Each row below holds a small network's activations on one input, seen along a few directions.
Each table varies a few parts of the input and shows all the possible inputs, shuffled.
A made-up example of a description, with smaller parts first: one of 3 separate values, together with either a single point or one of 11 places along a line or (one of 4 places along a line, together with one of 5 places around a ring).
Shared parts are said once, and a part with two or three values counts as separate values.
In the rows, zero is written as 128.

Other details of the inputs shift rows strongly along two fixed directions, in all tables alike. That doesn't count.

Table:
r1: [164 127 129 123 137  87 115 122 141 119 150 107 130]
r2: [139 121 142 137 128 167 139 141 139 120 109 126 119]
r3: [123 115 132 118 109 148 129  96 105 157 124  89 148]
r4: [125 104 104 110 107 142 133  86 108 146 136  91 152]
r5: [115 129 143 144 143 196 159 178 143  91 100 172  91]
r6: [111  97 119 125 118 192 150 112 114 136 111 103 130]
r7: [110 127 133 111 108 130 129 111  97 159 133 108 141]
r8: [ 96 141 102 143 141  63  90  99 142 148 126 155 150]
r9: [105  92 108 129 119 214 154 110 114 128 104 118 128]
r10: [120 128 108  95 107  80 122  98  91 160 164  89 147]
r11: [139 150 152 134 136 136 138 176 145 105 121 167 111]
r12: [151 152 140 122 128  82 122 152 135 122 146 141 123]
r13: [188 141 139 138 152  61 108 146 167  96 153 130 117]
r14: [145 131 152 140 127 158 133 138 141 119 109 131 124]
r15: [146 124 142 136 133 123 121 122 128 132 126 108 129]
r16: [136 145 148 127 122 115 127 140 126 127 129 136 122]
r17: [140 145 161 151 148 144 133 175 149  96 112 168  92]
r18: [125 154 114 170 177  21  72 134 178 110 134 180 120]
r19: [116 124  99  96 112  84 121  95  91 155 168  93 147]
r20: [115 135 150 144 133 199 158 182 141 101  93 173  98]
r21: [136 139 127 127 132 126 136 152 137 104 133 156 111]
r22: [114 119 105 114 122 106 126 110 101 140 152 107 129]
r23: [119 101 106 113 112 165 138  94 109 139 126 100 145]
r24: [166 157 143 133 155  55 115 169 155  94 158 155 107]
r25: [133 121 136 122 115 161 138 124 126 137 116 110 139]
r26: [138 118 116 102 102  97 118  81 100 169 152  69 164]
r27: [ 40 117 107 150 131 203 131 113 135 147  70 175 141]
Each input here is: one of 3 separate values, together with either a single point or (one of 2 separate values, together with one of 4 places along a line).
- Changing only the choice among 3 separate values turns r4 into r9. The same change can be made to r21. Which row results? => r22
- Change only the place on the line of 4 in r6. List by row number the other rows that result. => r2, r9, r15
- List by row number the other rows that have the choice among 3 separate values in common with r23. => r1, r3, r7, r11, r19, r24, r25, r27
- Change only the choice among 3 separate values in r24. List by row number the other rows that result. => r5, r10

Table:
r28: [159 136 123 142 150  79 112 145 158 103 142 141 117]
r29: [103 113 105 119 117 112 118  91 106 167 132  90 150]
r30: [157 149 131 144 152  57  98 137 163 112 141 151 128]
r31: [136 158 122 133 144  52 109 150 142 107 154 167 113]
r32: [171 133 119 128 146  28  92 102 141 119 172 105 131]
r33: [154 138 149 163 156 136 119 151 175  92 106 166 113]
r34: [ 94 147 133 145 138 139 132 160 135 118 108 180 108]
r35: [105 107 128 107 105 210 165 125  98 132 116 115 128]
r36: [123 129 146 141 138 193 155 178 148 100  97 161 102]
r37: [143 124 111 104 120  88 125 113 114 138 162  95 141]
r38: [150 144 115 125 142   5  77  95 137 145 171 110 154]
r39: [161 153 155 128 139  81 122 167 131 113 152 137 104]
r40: [104 105 111 102  94 172 139  79  92 172 122  77 166]
r41: [ 91 103 124 136 118 196 139 101 112 146  97 115 132]
r42: [138 128 146 144 141 163 138 155 147 109 111 141 112]
r43: [158 127 132 132 140 132 134 146 146 100 136 131 114]
r44: [104 120 122  89  86 142 138  92  71 179 141  81 155]
r45: [ 88 103  96 106  96 136 123  64  92 189 126  78 173]
r46: [ 96 143 107 110 111  61 106  93  98 170 152 120 155]
r47: [135 136 160 135 129 189 153 165 146 102 100 159 111]
r48: [128 115 134 131 117 158 134 118 115 137 116 110 128]
r49: [160 147 161 138 147 112 129 169 148  99 134 146 103]
r50: [120 123 128 149 145 182 147 159 155  90  99 178 104]
r51: [ 55  98 108 121 108 211 146  92  91 166  97 112 145]
r52: [131 125 123  95 103 103 133 112  87 151 162  88 138]
r53: [128 133 144 137 129 192 153 167 153 104  94 162 115]
r54: [ 99 114 106 124 126 155 134 110 115 134 123 128 136]
r55: [148 145 131 144 157  56 100 139 153 116 146 141 121]
r56: [147 128 151 152 128 193 146 158 155  98  86 158 111]
r57: [154 118 119 119 117 106 126 107 116 133 147  95 134]
- Changing only one part turns r46 into r34. The same change can be made to r47. Which row results? => r49
- Describe the family of inputs behind these rows. => one of 3 separate values, together with either a single point or one of 4 places along a line or one of 5 places along a line
- Change only the place on the line of 4 in r33. List by row number the other rows that result. => r30, r38, r45
- Change only the choice among 3 separate values in r45. List by row number the other rows that result. => r28, r29

Table:
r58: [126 136 150 154 148 189 155 187 154  83  96 187  85]
r59: [163 156 137 128 142  16  88 124 141 131 166 124 135]
r60: [163 152 141 130 145  16  90 130 142 129 167 122 132]
r61: [169 163 158 162 169 107 128 209 192  61 119 206  85]
r62: [113 110 112 130 127 141 127 105 123 136 126 115 138]
r63: [105 116 118 127 117 153 130 106 118 150 110 117 140]
r64: [160 151 127 125 142  28 100 129 129 117 172 123 121]
r65: [138 117 135 113 113 146 143 117 114 134 134  95 131]
r66: [110 121 119 117 120 136 135 120 104 141 134 116 127]
r67: [ 96 122 129 121 116 159 134 113 106 152 116 117 137]
r68: [103 115 116 129 116 153 129 108 116 150 114 113 144]
r69: [115 121 118 127 119 134 122 104 122 147 116 123 141]
r70: [160 132 166 153 138 214 161 193 166  73  89 173  94]
r71: [129 137 118 116 127  89 119 126 123 136 149 121 136]
r72: [100 120 113 108 109 150 140 113 109 146 123 126 142]
r73: [114 111 111 125 128 139 125 105 122 138 124 113 137]
r74: [108 112 108 130 121 161 130 102 119 136 120 120 143]
r75: [131 112 129 112 107 171 146 114 102 142 128  93 136]
- Describe the family of inputs behind these rows. => one of 3 separate values, together with either a single point or one of 5 places along a line
